These are the activations of a small neural network, seen along a few directions. Each row is one input.
In each table, some parts of the input vary, and every possible input appears once, in random order.
A made-up example of a description, with smaller parts first: ring(8) and (point or line(11) or (values(3) and line(6))).
Shared parts are said once, and a part with two or three values counts as separate values.
In the rows, 128 means zero.

Other details of the inputs vary at random and push rows far along two fixed directions, the same in every table; ignore that.

Table:
row 1: [170 180 164 137 156 128  98 125 177 131 110 124 128  75  98 148]
row 2: [129 107 128 114 123 129 121 147 112 123 138 148 134 123 140 119]
row 3: [141 177 159 141 152 132 112 130 181 149 135 121 125  55 110 150]
row 4: [117 108 121 116 132 122 134 135 111 128 140 152 123 113 146 133]
row 5: [111 130 118 133 131 130 118 123 110 140 129 153 126 147 146 133]
row 6: [141 139  96 134 131 143 114 120 111 127 137 148 136 153 146 114]
row 7: [133 114 126 106 138 124 123 122 110 123 120 152 127 135 140 134]
row 8: [129 121 134 110 124 134 137 136 108 133 133 156 139 138 128 125]
row 9: [141 115 127 106 129 125 115 132 113 116 118 154 134 142 132 124]
row 10: [111  94 121 121 106 129 149 128 133 128 138  95 126 143 124 124]
row 11: [157 185 163 133 156 131 105 114 179 140 115 127 125  72 106 155]
row 12: [121 122 129 106 128 133 142 129 108 141 131 156 133 130 134 131]
row 13: [118 109 125 122 111 118 154  91 153 130 114  65 120 147 109 139]
row 14: [100 116 123 152 106 121 155 115 152 125 124  56 117 144 120 122]
row 15: [131 103 121 119 132 119 126 147 108 119 135 150 125 116 138 125]
row 16: [131 106 122 116 127 122 122 151 110 117 135 150 131 119 135 121]
row 17: [145 179 163 141 148 139 109 135 183 148 132 119 131  58 110 146]
row 18: [125 109 130 117 123 133 124 147 117 127 142 149 137 129 141 122]
row 19: [103 117 126 152 103 125 151 120 155 123 128  57 118 152 114 119]
row 20: [112 122 121 137 138 119 124 141 107 119 134 147 120 127 152 120]
row 21: [129 108 125 130 106 112 167 115 137 116 113  63 124 134  85 128]
row 22: [117 131 124 133 124 142 112 133 114 137 130 153 132 159 140 126]
row 23: [130 120 132 103 125 140 118 126 123 133 128 154 134 153 139 128]
row 24: [162 187 170 137 146 136 114 133 168 142 122 125 136  69  89 141]
row 25: [122 105 121 116 136 120 131 140 107 123 138 149 124 110 143 130]
row 26: [161 202 137 162 153 142 103 130 182 131 138 113 130  78 120 121]
row 27: [129 123 118 139 133 124 112 135 102 122 121 152 126 145 136 126]
row 28: [114 130 122 133 127 138 116 128 111 138 126 151 131 151 146 129]
row 29: [118 124 128 135 125 127 116 148 112 119 134 147 129 140 148 109]
row 30: [118 121 125 107 132 126 145 124 107 143 134 158 128 126 134 135]
row 31: [127 119 130 103 128 136 122 122 120 135 123 153 134 145 145 132]
row 32: [ 97 116 120 153 111 114 156 110 151 126 127  59 112 140 120 126]
row 33: [101  89 104 160  94 107 174  86 140 111 105   5 111 170  92 133]
row 34: [ 99 108 114 144 116 113 150 120 124 118 130  96 112 142 137 124]
row 35: [121 119 121 140 135 118 120 147 108 114 131 149 121 132 146 115]
row 36: [115 128 117 135 132 127 120 124 105 131 126 154 123 142 145 135]
row 37: [178 188 139 134 147 144 108 105 188 134 124 102 136  91 103 136]
row 38: [115  95 118 131 106 107 186  97 135 119 113  39 115 136  87 137]
row 39: [139 116 133 104 125 132 113 129 116 123 121 151 137 147 136 123]
row 40: [126 127 125 135 124 134 107 135 106 126 124 150 134 153 138 120]
row 41: [124 123 131 107 124 137 139 134 111 140 136 157 134 138 129 128]
row 42: [128 126 119 136 128 127 109 139 105 119 120 152 132 148 133 122]
row 43: [135 115 126 113 133 120 139 137  99 125 126 157 127 125 125 128]
row 44: [120 123 122 137 129 120 117 152 110 112 131 149 126 135 144 111]
row 45: [150 131 106 113 138 140 118 139 120 127 152 160 138 114 151 116]
row 46: [149 132 104 106 131 138 141 123 107 131 143 152 138 133 136 118]
row 47: [114 126 130 137 125 132 119 147 117 123 137 149 132 146 150 112]
row 48: [150 196 164 165 145 144  90 131 175 142 119 122 136  96 102 141]
row 49: [126 100 130 128  96 123 155  98 157 118 110  43 129 165  96 129]
row 50: [122 119 124 109 133 123 147 125 102 134 131 159 124 121 133 137]
Description of these inputs: ring(5) and (point or ring(9)).
Q: The inputs of row 20 and row 38 match in every part but the ring(5) part. If row 26 is changed in the same way as row 20 into row 38, which row does it become?
A: row 46
Q: The inputs of row 3 and row 13 match in every part but the ring(5) part. If row 45 is changed in the same way as row 3 into row 13, which row does it become?
A: row 37
Q: A walk changes only the ring(5) part. It starts at row 35 and steps to row 27. List the rest of the walk in order.
A: row 1, row 43, row 15
Q: Which other rows agree with row 33 in the ring(5) part? List them by row number.
A: row 5, row 6, row 22, row 27, row 28, row 36, row 40, row 42, row 48

Table:
row 51: [135 104  95 126 117 131 121 129 100 113 137 140 131 170 149 109]
row 52: [151 198 165 115 164 146  75 140 136 158 129 228 139  84 144 143]
row 53: [143 145 120 121 143 138  92 150 101 121 129 186 138 143 151 115]
row 54: [148 153 136 127 135 133 135 105 153 131 115 101 124 111 101 138]
row 55: [115 145 131 143 123 128 149 124 150 141 134 100 124 115 113 133]
row 56: [117 113 120 141 126 116 133 137 108 111 126 129 122 134 142 117]
row 57: [138 155 136 129 147 144  97 137 126 138 140 179 132 127 153 130]
row 58: [124 130 145 152 120 126 129 125 146 128 109  93 129 130 102 139]
row 59: [140 119 137 125 122 114 149 127 148 114 128  88 127  97 107 131]
row 60: [125 146 134 138 117 130 145 105 150 134 116  77 124 133 101 134]
row 61: [132 139 137 133 150 127 101 151  98 127 129 189 134 120 147 122]
row 62: [114 138 128 149 121 132 133 108 163 133 129  73 125 131 119 135]
row 63: [140 115 127 100 121 135 133 131 114 120 129 138 138 141 127 118]
row 64: [108 115 144 142 114 123 136 117 146 131 113  86 121 142 106 146]
row 65: [123 117 124 122 121 128 120 128 111 125 117 146 135 166 143 120]
row 66: [135  99 127  91 114 127 135 126 115 124 124 141 140 152 132 122]
row 67: [113 122 127 126 123 133 126 123 117 124 124 131 126 161 139 124]
row 68: [112 113 124 123 125 118 142 124 102 132 127 135 123 135 127 130]
row 69: [155 129 132 123 119 133 140 115 157 125 133  86 135 120 104 126]
row 70: [119 136 133 142 124 114 149 117 142 126 125  91 118 104 112 138]
row 71: [115  96 112 108 129 122 144 132 105 129 136 143 121 130 148 127]
row 72: [130 167 135 144 134 138 126 112 162 148 132 102 132 100 116 140]
row 73: [136 102  99 102 127 132 141 116  98 126 136 151 130 154 146 125]
row 74: [132 138 127 135 140 130  98 157 121 125 139 162 127 110 150 118]
row 75: [123  98 109 109 133 113 149 128  97 118 129 146 122 126 143 131]
row 76: [134 145 128 140 121 133 140 104 150 138 130  90 127 127 112 133]
row 77: [118 106 106 110 129 125 152 130 106 130 140 147 125 139 141 126]
row 78: [132 119 112 134 123 136 122 128 107 122 132 143 133 160 148 113]
row 79: [123  98 107 126 125 115 122 140  88 111 128 147 126 154 139 114]
row 80: [168 208 159 157 171 130  74 156 165 127 128 168 128  43 120 137]
row 81: [134 166 159 134 142 134 101 122 163 141 117 138 127 115 122 141]
row 82: [144 195 157 164 150 139 104 143 172 139 133 135 129  77 113 129]
row 83: [120 136 147 134 121 128 136 118 139 144 117 109 126 120 102 150]
row 84: [111 117 136 145 122 113 140 117 140 124 118  82 118 134 109 135]
row 85: [122  89 109 103 131 114 148 123  87 123 126 148 123 142 135 130]
row 86: [145 128 151  99 138 138 110 149 114 135 130 184 141 108 127 138]
row 87: [127 101 115  96 122 124 141 108 109 129 119 144 127 157 134 131]
row 88: [136 127 124 136 115 122 124 116 148 119 111  90 127 149 110 125]
row 89: [108 126 136 127 139 131 110 152 116 135 140 170 123 123 163 125]
row 90: [110 121 133 146 122 114 139 122 140 116 125  94 114 122 124 132]
row 91: [112 114 124 139 125 126 125 146 115 125 133 133 125 135 149 115]
row 92: [115 103  99 130 116 125 132 143 101 116 143 143 125 158 146 106]
row 93: [136 125 138 109 139 132 123 127 114 139 121 169 128 114 124 147]
row 94: [130 102 111 102 118 137 136 127 114 125 142 136 139 137 141 116]
row 95: [111 132 136 142 120 122 146 123 152 139 129  82 118 109 116 134]
row 96: [130 124 110 125 126 130 148 103 144 133 127  91 128 124 119 136]
row 97: [133  96 126 101 126 119 139 138 100 119 131 145 134 129 127 122]
row 98: [131 117 128 122 115 126 155 132 147 126 138  93 130 120 109 122]
row 99: [131 116 140 125 118 123 146 132 158 126 132  79 126 101 109 126]
row 100: [129 127 107 148 114 129 128 114 148 119 129  75 128 139 118 120]
row 101: [129 118 129 143 114 123 125 125 137 120 113  95 125 137 103 134]
row 102: [126 129 122 132 126 135 121 132 111 121 119 136 133 158 138 115]
row 103: [149 194 147 152 157 149  84 138 156 141 135 160 141  84 135 132]
row 104: [ 95 102 114 127 119 127 141 138 106 127 143 145 123 161 154 118]
Q: What do these inputs look like to the network?
A: line(6) and ring(9)
Q: The inputs of row 68 and row 61 match in every part but the line(6) part. If row 83 is changed in the same way as row 68 into row 61, which row does it become?
A: row 58
Q: Change only the ring(9) part in row 81. List by row number the other rows that result.
A: row 57, row 62, row 64, row 67, row 84, row 89, row 90, row 104

Table:
row 105: [138 134 128 128 130 124 131 125 133 125 129 120 129 118 119 128]
row 106: [122 125 119 127 127 133 130 126 121 129 132 134 128 143 135 127]
row 107: [126 116 120 118 127 127 135 127 120 125 131 134 129 129 135 126]
row 108: [120 129 135 139 129 124 130 139 137 127 134 117 123 111 128 127]
row 109: [121 116 133 117 124 126 135 133 119 127 126 136 127 135 131 129]
row 110: [117 115 133 119 124 128 133 129 117 132 129 134 129 134 133 131]
row 111: [140 133 129 133 129 129 127 126 132 125 123 120 128 122 119 129]
row 112: [126 133 134 127 129 131 136 127 139 136 132 121 128 120 123 134]
row 113: [136 128 135 123 128 128 133 129 137 127 133 119 129 115 120 128]
row 114: [133 138 126 132 132 130 129 121 135 132 127 119 126 123 125 128]
row 115: [130 138 128 136 132 131 131 121 136 133 128 121 126 126 124 132]
row 116: [131 139 128 131 127 134 124 125 140 133 129 118 131 128 126 124]
row 117: [136 127 135 124 126 129 131 132 135 128 128 120 129 115 118 131]
row 118: [140 135 129 132 131 127 129 124 134 125 129 120 128 122 121 126]
row 119: [121 117 129 120 125 124 134 129 117 126 124 138 126 135 129 128]
row 120: [136 130 131 126 130 126 133 126 136 125 131 121 128 115 118 128]
row 121: [129 132 132 123 129 130 134 127 138 134 131 119 127 116 124 130]
row 122: [138 134 131 132 123 133 122 130 138 126 125 119 133 127 120 125]
row 123: [127 136 135 136 131 129 126 121 132 132 122 121 127 126 123 134]
row 124: [136 129 131 127 128 127 130 128 134 126 126 121 128 115 116 131]
row 125: [121 135 128 145 131 120 128 135 133 125 130 118 123 114 127 127]
row 126: [123 121 126 123 126 122 132 128 115 125 123 136 127 137 130 129]
row 127: [122 123 118 124 127 127 135 125 118 131 131 135 128 137 134 129]
row 128: [123 119 119 118 127 128 136 126 118 130 132 134 127 130 134 125]
row 129: [134 133 134 133 127 129 119 129 140 128 122 120 131 130 121 127]
row 130: [123 123 129 125 121 130 125 131 122 126 124 135 131 146 133 123]
row 131: [126 132 133 129 128 126 130 122 137 133 127 123 124 119 121 135]
row 132: [125 123 117 121 128 126 134 125 116 130 130 133 127 133 135 125]
row 133: [134 133 132 133 131 128 120 127 137 125 122 119 128 128 120 130]
row 134: [134 135 126 129 131 125 131 123 136 127 127 119 129 117 125 131]
row 135: [145 171 154 114 162 143  85 155 122 148 141 223 136  86 153 138]
row 136: [123 135 129 148 132 124 126 134 134 125 129 117 122 118 129 125]
row 137: [126 137 138 135 125 132 121 124 138 133 124 120 132 131 123 130]
row 138: [124 132 137 130 130 127 130 123 134 133 124 122 128 119 120 135]
row 139: [122 123 122 126 125 130 125 124 120 128 129 135 126 143 136 128]
row 140: [116 121 119 139 127 125 124 138 118 120 133 130 123 136 140 120]
row 141: [136 132 132 134 133 125 124 126 135 127 120 120 126 125 120 131]
row 142: [126 134 130 130 130 130 135 123 138 134 130 123 127 119 121 134]
row 143: [124 121 122 127 126 127 129 123 118 130 127 136 124 140 136 129]
row 144: [132 119 120 124 124 130 125 131 117 121 127 133 130 139 130 124]
row 145: [128 121 120 123 123 132 126 128 124 125 131 132 134 141 138 120]
row 146: [136 135 126 132 132 129 129 122 137 127 126 119 128 121 127 129]
row 147: [131 117 120 122 125 125 131 131 114 123 127 134 130 132 128 126]
row 148: [119 121 126 125 126 125 130 125 113 129 125 135 129 137 132 131]
row 149: [122 122 124 126 121 131 124 126 124 130 130 135 129 145 136 125]
row 150: [120 131 131 142 130 122 130 135 135 125 132 119 122 111 126 127]
row 151: [120 122 126 127 126 130 125 125 117 127 126 134 129 144 134 129]
row 152: [129 121 117 123 127 131 127 126 121 122 130 132 130 139 138 124]
row 153: [126 114 124 115 125 128 136 130 122 127 133 133 130 129 137 126]
row 154: [122 124 121 127 123 134 129 128 124 132 133 134 132 145 136 124]
row 155: [123 123 126 125 125 128 126 129 118 123 123 135 127 144 132 126]
row 156: [132 120 123 122 122 131 126 131 122 123 133 133 134 141 133 117]
row 157: [132 126 138 124 130 126 128 131 137 129 125 120 128 119 119 133]
row 158: [127 116 123 122 128 121 128 130 116 125 124 135 128 136 129 128]
row 159: [139 136 128 131 129 130 125 126 137 123 130 119 129 125 121 126]
row 160: [125 112 126 120 128 123 130 130 118 125 125 136 127 133 128 128]
row 161: [125 122 127 126 127 126 130 127 116 125 122 136 126 142 132 127]
row 162: [128 136 130 132 128 124 128 121 135 132 125 122 125 122 122 135]
row 163: [131 140 126 131 131 133 125 123 137 130 128 118 127 126 125 127]
row 164: [122 136 131 147 126 127 121 137 139 126 131 117 126 123 130 121]
Q: The inputs of row 113 and row 105 match in every part but one. If row 157 is changed in the same way as row 113 into row 105, which row does it become?
A: row 158
Q: The inputs of row 133 and row 129 match in every part but one. If row 144 is changed in the same way as row 133 into row 129, which row does it become?
A: row 122
Q: What do these inputs look like to the network?
A: line(6) and (point or ring(9))
Q: Change only the line(6) part in row 128. List by row number the other rows that result.
A: row 114, row 116, row 121, row 132, row 163
Q: Which other rows agree with row 136 in the line(6) part? List them by row number.
A: row 111, row 114, row 115, row 118, row 123, row 141, row 143, row 146, row 161
Q: Change only the line(6) part in row 137. List by row number the other rows that result.
A: row 110, row 123, row 138, row 148, row 151
